These are the activations of a small neural network, seen along a few directions. Each row is one input.
Each table varies a few parts of the input and shows all the possible inputs, shuffled.
Descriptions start from the smaller parts, as in this example, which fits no table here: one of 2 separate values, together with either a single point or one of 11 places along a line or (one of 5 places around a ring, together with one of 6 places along a line).
Shared parts are said once, and a part with two or three values counts as separate values.
In the rows, zero is written as 128.

Other details of the inputs shift rows strongly along two fixed directions, in all tables alike. That doesn't count.

Table:
r1: [179 142  97 161 111 175 167 108  82 139 117 209 125 173 150 135]
r2: [ 96 138  90 126  99 133 179 128 180 141  68  68 102 110 129 139]
r3: [ 67 122 149  85 131 103 125 163 187 130 110  17 108  67 129 117]
r4: [146 112 203 118 185 136  69 149  65 102 183 164 154 133 143 112]
r5: [121 133 113 132 121 142 155 128 132 136  97 121 115 130 131 135]
r6: [176 141  95 162 117 178 166 108  83 135 118 208 127 170 151 143]
r7: [175 140  85 173 107 138 153  86 103 125 117 206 145 184 115 143]
r8: [119 121 166 108 149 126 100 152 114 118 147 116 129 108 137 118]
r9: [126 120 173 107 147 123 102 145 115 126 142 113 134 116 132 101]
r10: [133 114 152 128 150 105  87 121 106 114 170 151 147 136 114 126]
r11: [116 149  54 138  78 149 204 122 180 150  58  93  91 120 141 149]
r12: [133 113 153 134 150 110  85 123 112 118 173 153 149 136 110 125]
r13: [110 145  61 139  78 142 209 123 171 154  48  92  89 120 128 133]
r14: [ 81 132 125  85 109 110 139 162 183 147 105  35  91  75 128 116]
r15: [152 116 197 111 179 138  65 152  68 107 191 168 147 133 147 116]
r16: [128 122 172 105 141 122  99 148 117 126 144 115 133 113 135 103]
r17: [ 74 129 131  93 115 108 142 154 181 145  95  33  97  82 118 116]
r18: [ 87 125 132 105 124  84 109 140 174 125 135  60 122  94  98 127]
r19: [130 107 184 116 164  96  58 131 113 117 191 137 160 126 108 110]
r20: [163 133  80 179 118 143 152  83 104 118 121 207 147 178 129 157]
r21: [127 112 157 132 160 110  79 126 112 113 179 148 152 131 112 131]
r22: [163 137  62 172  93 136 174  80 121 139  97 192 133 176 117 145]
r23: [163 143  84 162  97 163 185  99 110 145  76 180 121 173 135 133]
r24: [174 147  75 158  90 172 189 102 109 152  91 187 118 169 147 133]
r25: [ 70 123 108 112 115  90 128 132 205 134 117  43 118  84 104 137]
r26: [130 118 173 124 167 106  67 129 110  95 184 139 162 129 118 133]
r27: [125 116 177 117 169 100  61 136 106  99 190 134 156 123 111 128]
r28: [162 130  88 172 123 140 144  90  97 121 129 206 143 174 122 153]
r29: [113 148  59 138  72 142 206 124 171 154  52  99  89 119 132 135]
r30: [147 121 179 107 152 131  86 146  95 125 165 144 139 129 142 106]
r31: [ 72 127 145  77 125 110 124 164 191 138 124  17 104  63 134 120]
r32: [138 119 179 119 160 134  89 145  98 106 161 141 146 124 147 120]
Description of these inputs: one of 4 places along a line, together with either one of 3 separate values or one of 5 places along a line.
Q: Changing only the place on the line of 4 turns r22 into r20. The same change can be made to r30. Which row results?
A: r11
Q: Change only the choice among 3 separate values in r18. List by row number the other rows that result.
A: r10, r12

Table:
r33: [114 140  55 145  90 122 177 105 179 139  97 108 114 126 116 157]
r34: [130 132 113 155 131 171 167 124 113 124  94 149 126 141 151 141]
r35: [132 121 156 130 152 109  90 124 107 112 158 146 149 138 101 126]
r36: [134 117 164 105 140 133 110 148  94 150 151 137 118 122 130  96]
r37: [136 115 163 124 141 107 100 124 114 128 136 139 147 135 117 103]
r38: [152 130 141 117 127 147 121 133  98 156 148 160 119 140 144 107]
r39: [150 135 144 124 142 153 126 133 100 115 131 147 133 140 160 136]
r40: [ 94 129 159  86 128 110 118 173 147 125 122  60 105  79 130 104]
r41: [ 69 122 153  79 119  75 100 149 204 137 135   8 119  68 107 109]
r42: [122 146  63 142  84 123 175 105 177 142  91 105 117 128 109 146]
r43: [125 131  77 153 111 127 149 107 145 125 128 147 129 132 127 163]
r44: [127 126 167 113 156 139 115 147  96 109 136 126 131 121 146 123]
r45: [140 120 127 150 150 120 108 113 101 112 153 173 143 155 111 143]
r46: [ 99 114 128 131 147 102 101 129 134 111 151 120 130 114 110 144]
r47: [162 129 106 146 106 137 148 100 128 135 111 162 141 157 129 116]
r48: [149 124 144 146 136 120 111 112 100 123 139 169 148 159 112 123]
r49: [125 140  84 149 108 171 186 122 156 139  75 118 109 130 155 153]
r50: [144 133 161 108 137 135 104 157 110 121 147 131 125 119 149 115]
Q: What do these inputs look like to the network?
A: one of 2 separate values, together with either one of 4 places along a line or one of 5 places along a line
Q: Changing only the choice among 2 separate values turns r43 into r46. The same change can be made to r47. Which row results?
A: r37
Q: Change only the choice among 2 separate values in r38. List by row number the other rows that result.
A: r36
Q: Change only the choice among 2 separate values in r42. List by row number the other rows that result.
A: r35
